These are the activations of a small neural network, seen along a few directions. Each row is one input.
In each table, some parts of the input vary, and every possible input appears once, in random order.
Descriptions start from the smaller parts, as in this example, which fits no table here: one of 6 places along a line, together with either a single point or one of 11 places around a ring or (one of 3 separate values, together with one of 8 places around a ring).
Shared parts are said once, and a part with two or three values counts as separate values.

Other details of the inputs shift rows strongly along two fixed directions, in all tables alike. That doesn't count.

Rows:
row 1: [0.25,0.51,0.25,0.66,-0.10,0.12,0.99,1.07,1.88,-0.83,-0.64]
row 2: [0.16,0.84,0.96,0.68,-1.13,-0.32,0.27,1.27,1.32,-0.87,-0.23]
row 3: [-2.57,-0.31,0.15,-0.03,1.23,0.75,-1.17,-2.02,-2.34,1.79,1.37]
row 4: [1.73,-0.56,-0.19,1.14,-0.75,-1.35,-0.27,1.86,1.58,-1.53,-1.43]
row 5: [-1.09,0.82,1.43,1.98,2.13,1.20,-0.18,-2.86,-0.99,3.07,0.52]
row 6: [0.56,-0.39,-0.43,1.55,-0.71,-0.37,0.44,1.31,1.03,-0.70,-0.63]
row 7: [-0.23,-0.32,-0.69,1.27,-0.31,0.09,0.40,1.32,0.71,-0.40,-0.34]
row 8: [-0.53,-1.81,-3.33,-7.09,-6.33,-0.17,1.95,-1.59,-0.74,-3.01,-0.12]
row 9: [0.31,-0.01,0.41,1.31,-0.63,-1.54,-0.34,-0.07,0.46,-0.80,-0.08]
row 10: [0.60,0.39,0.19,1.54,-1.38,-1.48,0.25,1.85,1.74,-1.96,-0.49]
row 11: [-1.88,-3.02,-5.18,-7.87,-4.11,2.68,2.11,-4.76,-3.50,-0.39,1.61]
row 12: [-1.70,0.60,1.39,1.63,2.87,1.63,-0.44,-2.03,-1.09,2.87,0.90]
row 13: [0.36,-0.35,-0.46,0.74,0.76,-0.35,-0.35,1.25,0.32,-0.93,-0.40]
row 14: [-0.14,0.01,0.37,-0.56,0.49,0.26,-0.26,-2.24,-0.62,1.23,-0.50]
row 15: [1.31,-0.15,-0.16,1.00,-0.04,0.68,0.99,1.29,1.08,-0.97,-0.45]
row 16: [-0.88,0.14,0.27,1.00,-0.12,-0.62,-0.21,1.40,0.34,-0.90,0.12]
row 17: [0.24,0.06,0.93,0.72,0.59,-0.15,0.24,-1.51,0.14,0.70,-0.49]
row 18: [0.08,-0.93,-0.16,0.73,0.24,-0.14,-0.09,2.24,0.60,-1.06,-0.83]
row 19: [0.53,0.56,1.21,0.53,-1.06,-0.59,0.21,2.61,1.80,-1.80,-0.52]
row 20: [2.45,-0.35,0.17,0.67,-0.09,-0.37,0.24,1.93,1.63,-1.80,-1.32]
row 21: [1.16,1.28,0.93,-0.09,-0.70,-0.86,-0.99,0.92,0.73,-0.74,-1.17]
row 22: [0.75,0.28,1.43,0.23,-0.76,-0.68,-0.21,2.67,1.84,-1.95,-0.69]
row 23: [-2.35,0.43,0.87,1.45,2.44,0.68,-2.30,-5.25,-3.69,4.55,1.80]
row 24: [-0.67,0.40,-0.13,1.11,-0.67,-0.69,0.06,1.00,0.74,-0.91,0.20]
row 25: [1.32,-0.13,-0.19,0.21,1.19,0.52,0.29,1.65,0.69,-1.58,-0.38]
row 26: [0.53,-0.06,-0.32,0.88,0.44,1.13,0.91,1.28,0.73,-0.59,-0.12]
row 27: [-0.98,-0.25,1.11,1.60,3.54,2.30,-0.78,-1.27,-2.05,2.55,0.88]
row 28: [-1.70,0.86,1.03,1.93,2.97,0.17,-1.90,-2.30,-2.06,2.33,1.52]
row 29: [2.40,0.29,-0.27,0.38,0.25,-0.04,-0.08,2.48,1.46,-1.88,-1.38]
row 30: [-3.84,-1.63,-4.22,-7.74,-1.53,3.15,0.88,-6.63,-4.46,1.73,2.39]
row 31: [0.20,0.38,1.43,0.39,3.22,-1.54,-0.83,-1.26,-1.15,6.10,4.08]
row 32: [-0.72,0.50,0.27,2.05,2.63,0.82,-2.02,-2.15,-2.09,3.23,0.37]
row 33: [-1.16,-2.90,-5.47,-7.07,-5.91,0.60,2.63,1.39,-0.08,-4.24,-0.43]
row 34: [1.12,0.79,1.28,0.95,-1.72,-1.00,0.44,1.73,1.84,-1.59,-0.90]
row 35: [1.57,-0.76,-0.14,1.57,-0.95,-1.36,0.29,1.73,1.64,-1.68,-1.12]
row 36: [0.73,0.83,1.01,-0.08,-0.16,-0.67,-0.50,1.11,0.97,-1.34,-0.22]
row 37: [0.08,-0.08,0.67,0.05,0.81,0.36,0.27,1.08,1.26,-0.77,-0.54]
row 38: [0.12,2.20,2.45,-0.12,2.69,-2.23,0.90,-1.47,-2.41,5.96,2.04]
row 39: [0.48,0.80,-0.32,0.31,-0.34,-1.21,-1.17,0.73,0.40,-0.94,-0.54]
row 40: [1.72,0.59,1.43,0.37,-1.38,-1.60,-0.42,1.36,1.49,-1.49,-1.55]
row 41: [-0.11,0.71,-0.10,-0.83,0.83,0.56,-0.61,-1.65,-0.59,1.08,-0.53]
row 42: [-0.25,-0.27,0.13,0.82,1.58,1.66,0.35,0.55,-0.58,0.46,0.26]
Each input here is: either one of 2 separate values or (one of 5 places around a ring, together with one of 8 places around a ring).
Question: A walk changes only the place on the ring of 8. It starts at row 19 and steps to row 22. List the rest of the walk in order.
Answer: row 36, row 21, row 40, row 8, row 34, row 2

Rows:
row 43: [0.16,-0.03,0.10,0.88,0.23,0.38,-0.45,0.17,0.05,-0.74,-0.93]
row 44: [0.80,-0.29,-0.34,0.07,-0.32,0.34,0.55,1.24,1.17,-1.48,-0.75]
row 45: [0.16,-0.44,-0.14,0.65,0.90,0.44,-0.04,0.35,-0.10,0.02,0.09]
row 46: [0.21,-0.11,0.13,0.74,0.79,0.84,0.06,-0.01,0.21,0.04,-0.23]
row 47: [-1.71,0.19,0.77,1.77,2.08,1.49,-1.47,-2.85,-2.00,2.46,0.76]
row 48: [0.34,0.07,0.33,1.28,0.42,0.27,-0.51,0.43,0.30,-0.81,-1.06]
row 49: [-1.33,0.93,1.65,0.92,2.23,0.06,-1.12,-3.75,-2.89,5.16,2.17]
row 50: [-0.24,-0.17,-0.21,0.97,0.08,0.09,-0.54,0.52,0.35,-0.83,-0.19]
row 51: [0.46,-0.21,0.10,0.22,-0.60,0.36,0.28,0.78,1.05,-1.74,-1.04]
row 52: [0.93,-0.09,-0.43,0.17,-0.40,0.29,0.37,1.18,1.08,-1.58,-1.12]
row 53: [-0.23,0.07,0.58,1.70,1.24,0.30,-0.31,0.69,0.15,0.46,-0.09]
row 54: [-1.13,1.38,2.44,1.73,3.51,0.07,-1.56,-3.54,-2.77,5.80,2.15]
row 55: [-0.12,-0.05,0.15,0.94,0.04,0.27,-0.51,0.19,0.35,-0.78,-0.52]
row 56: [0.37,0.37,0.54,1.65,1.24,0.73,-0.37,-0.07,0.14,0.23,-0.57]
row 57: [-0.34,0.13,0.37,1.34,0.24,0.27,0.02,1.03,0.46,-0.64,-0.10]
row 58: [-0.01,-0.09,0.06,1.39,0.24,-0.03,-0.62,0.80,0.60,-0.93,-0.33]
row 59: [0.84,0.76,0.77,-0.77,0.07,-1.52,0.15,0.78,0.56,0.44,0.29]
row 60: [0.04,-0.11,0.13,1.06,0.51,0.11,0.04,1.32,0.60,-0.40,-0.36]
row 61: [0.88,0.73,0.91,-0.36,-0.05,-1.39,0.09,0.55,0.35,0.77,0.39]
row 62: [0.29,0.62,0.73,0.23,0.10,-1.61,0.09,-0.31,0.11,1.30,0.50]
row 63: [0.61,-0.37,0.07,1.04,0.84,0.14,0.02,1.07,0.49,-0.53,-0.23]
row 64: [3.27,0.17,-0.42,-1.24,-3.68,-3.75,1.90,5.45,4.49,-4.91,-1.92]
row 65: [-3.69,-1.51,-4.26,-9.06,-3.07,1.87,1.16,-6.42,-5.10,2.71,3.13]
row 66: [0.08,-0.06,0.52,0.77,0.21,0.68,-0.03,0.02,0.48,-0.72,-0.71]
row 67: [-1.89,-2.60,-5.68,-8.40,-6.48,1.29,2.69,-0.54,-0.86,-4.05,0.41]
row 68: [1.23,0.69,1.14,0.28,-0.37,-2.02,0.09,0.91,0.75,0.76,0.26]
Question: What do these inputs look like to the network?
Answer: one of 2 separate values, together with either one of 4 places along a line or one of 9 places around a ring
Question: Change only the place on the line of 4 in row 59. List by row number the other rows that result.
Answer: row 54, row 62, row 68
Question: A walk changes only the place on the line of 4. It starts at row 64 and steps to row 49. List the rest of the walk in order.
Answer: row 61, row 65
Question: Change only the choice among 2 separate values in row 44. List by row number the other rows that result.
Answer: row 46

Rows:
row 69: [-0.67,1.01,1.60,1.48,0.49,-0.35,-0.73,0.02,0.08,0.77,0.45]
row 70: [0.02,0.40,0.73,1.90,0.28,-1.01,-0.95,-0.19,0.03,0.88,0.11]
row 71: [0.20,-0.23,0.35,1.61,1.32,-0.34,-0.34,0.65,-0.01,1.27,0.51]
row 72: [0.14,0.56,1.00,1.08,1.30,0.24,0.62,0.74,0.21,1.02,-0.02]
row 73: [0.59,0.44,0.43,0.86,0.05,-0.94,-0.82,0.00,-0.20,0.09,-0.23]
row 74: [-0.94,-0.22,1.00,2.86,0.86,1.28,-1.38,-0.80,-0.23,-0.71,-1.23]
row 75: [0.61,0.58,0.57,0.49,0.26,-0.90,-0.81,-0.25,0.13,0.08,-0.56]
row 76: [-4.50,-0.63,-2.27,-5.03,-1.17,2.85,0.33,-7.46,-5.57,4.30,2.53]
row 77: [0.90,0.01,0.16,0.25,1.23,-0.25,-0.20,0.72,0.15,0.28,-0.19]
row 78: [0.87,-0.12,0.03,0.62,0.89,-0.37,-0.24,0.95,-0.13,0.33,0.12]
row 79: [1.97,0.00,-0.14,-1.48,-2.92,-1.32,1.25,2.16,2.50,-3.40,-1.44]
row 80: [0.80,0.00,0.50,-0.13,0.68,0.53,0.74,0.22,0.35,0.29,0.18]
row 81: [0.13,0.26,0.76,0.67,2.28,0.78,-0.36,-1.13,-0.71,2.11,0.48]
row 82: [-0.35,0.41,1.07,1.05,1.25,0.24,0.01,1.09,0.28,0.84,0.73]
row 83: [-0.16,-1.68,-4.30,-7.76,-5.91,-0.07,1.96,-0.97,0.05,-3.48,-0.51]
row 84: [-0.56,0.66,1.07,1.82,0.70,-0.96,-0.70,-0.31,0.02,0.68,0.51]
row 85: [1.27,-1.15,-2.44,-0.61,-2.26,0.98,1.24,3.78,2.86,-5.52,-2.21]
row 86: [-0.31,-0.29,-0.11,0.33,0.66,-0.38,0.35,0.78,0.20,0.17,0.77]
Question: What do these inputs look like to the network?
Answer: one of 2 separate values, together with either a single point or one of 8 places around a ring
Question: The inputs of row 78 and row 73 match in every part but the choice among 2 separate values. If row 85 is changed in the same way as row 78 into row 73, which row does it become?
Answer: row 74
Question: Change only the choice among 2 separate values in row 75. List by row number the other rows that result.
Answer: row 77

Rows:
row 87: [0.28,0.44,0.75,0.83,0.12,-0.88,-0.24,0.35,0.26,0.31,-0.01]
row 88: [-0.19,0.23,0.38,0.23,0.34,-0.25,-0.06,0.24,0.01,0.40,0.40]
row 89: [1.21,-0.37,-0.09,1.02,-0.80,-0.23,0.40,2.57,2.19,-2.85,-1.32]
row 90: [-1.12,-1.68,-3.92,-7.07,-4.40,0.55,1.69,-2.24,-1.66,-1.16,0.74]
row 91: [-0.12,0.29,0.62,0.44,1.32,0.09,-0.24,-0.90,-0.84,1.90,0.74]
row 92: [-0.21,0.61,0.97,0.45,0.98,0.04,-0.54,-1.44,-0.75,1.65,0.41]
row 93: [-1.30,0.31,0.43,0.44,1.29,0.36,-0.70,-2.34,-1.86,2.84,1.32]
row 94: [-0.61,0.05,0.18,1.18,1.12,1.25,-0.49,-0.70,-0.72,0.50,-0.17]
row 95: [0.44,0.03,-0.26,-0.90,-0.46,-0.53,0.34,0.03,0.13,0.10,0.10]
row 96: [-0.03,-0.22,0.02,1.29,0.67,0.57,-0.48,0.31,0.26,-0.72,-0.43]
row 97: [-0.63,-0.31,-0.30,0.34,0.22,1.12,0.13,-0.50,-0.32,-0.14,-0.23]
row 98: [-0.26,0.40,0.78,0.39,1.36,0.27,-0.31,-0.97,-0.74,1.74,0.69]
row 99: [-0.05,0.12,0.24,0.30,0.30,-0.43,0.00,0.30,-0.08,0.57,0.45]
row 100: [1.39,0.40,0.46,0.20,-1.41,-1.66,0.37,2.56,2.18,-2.25,-1.04]
row 101: [1.19,-0.31,-0.26,0.84,-0.64,-0.27,0.14,2.72,1.94,-2.90,-1.63]
Question: What do these inputs look like to the network?
Answer: either one of 5 places around a ring or (one of 2 separate values, together with one of 5 places along a line)
Question: A walk changes only the place on the line of 5. It starts at row 92 and steps to row 90. List the rest of the walk in order.
Answer: row 95, row 91, row 98
Question: A walk changes only the place on the line of 5. It starts at row 88 and steps to row 99. List the rest of the walk in order.
Answer: row 93, row 87, row 100
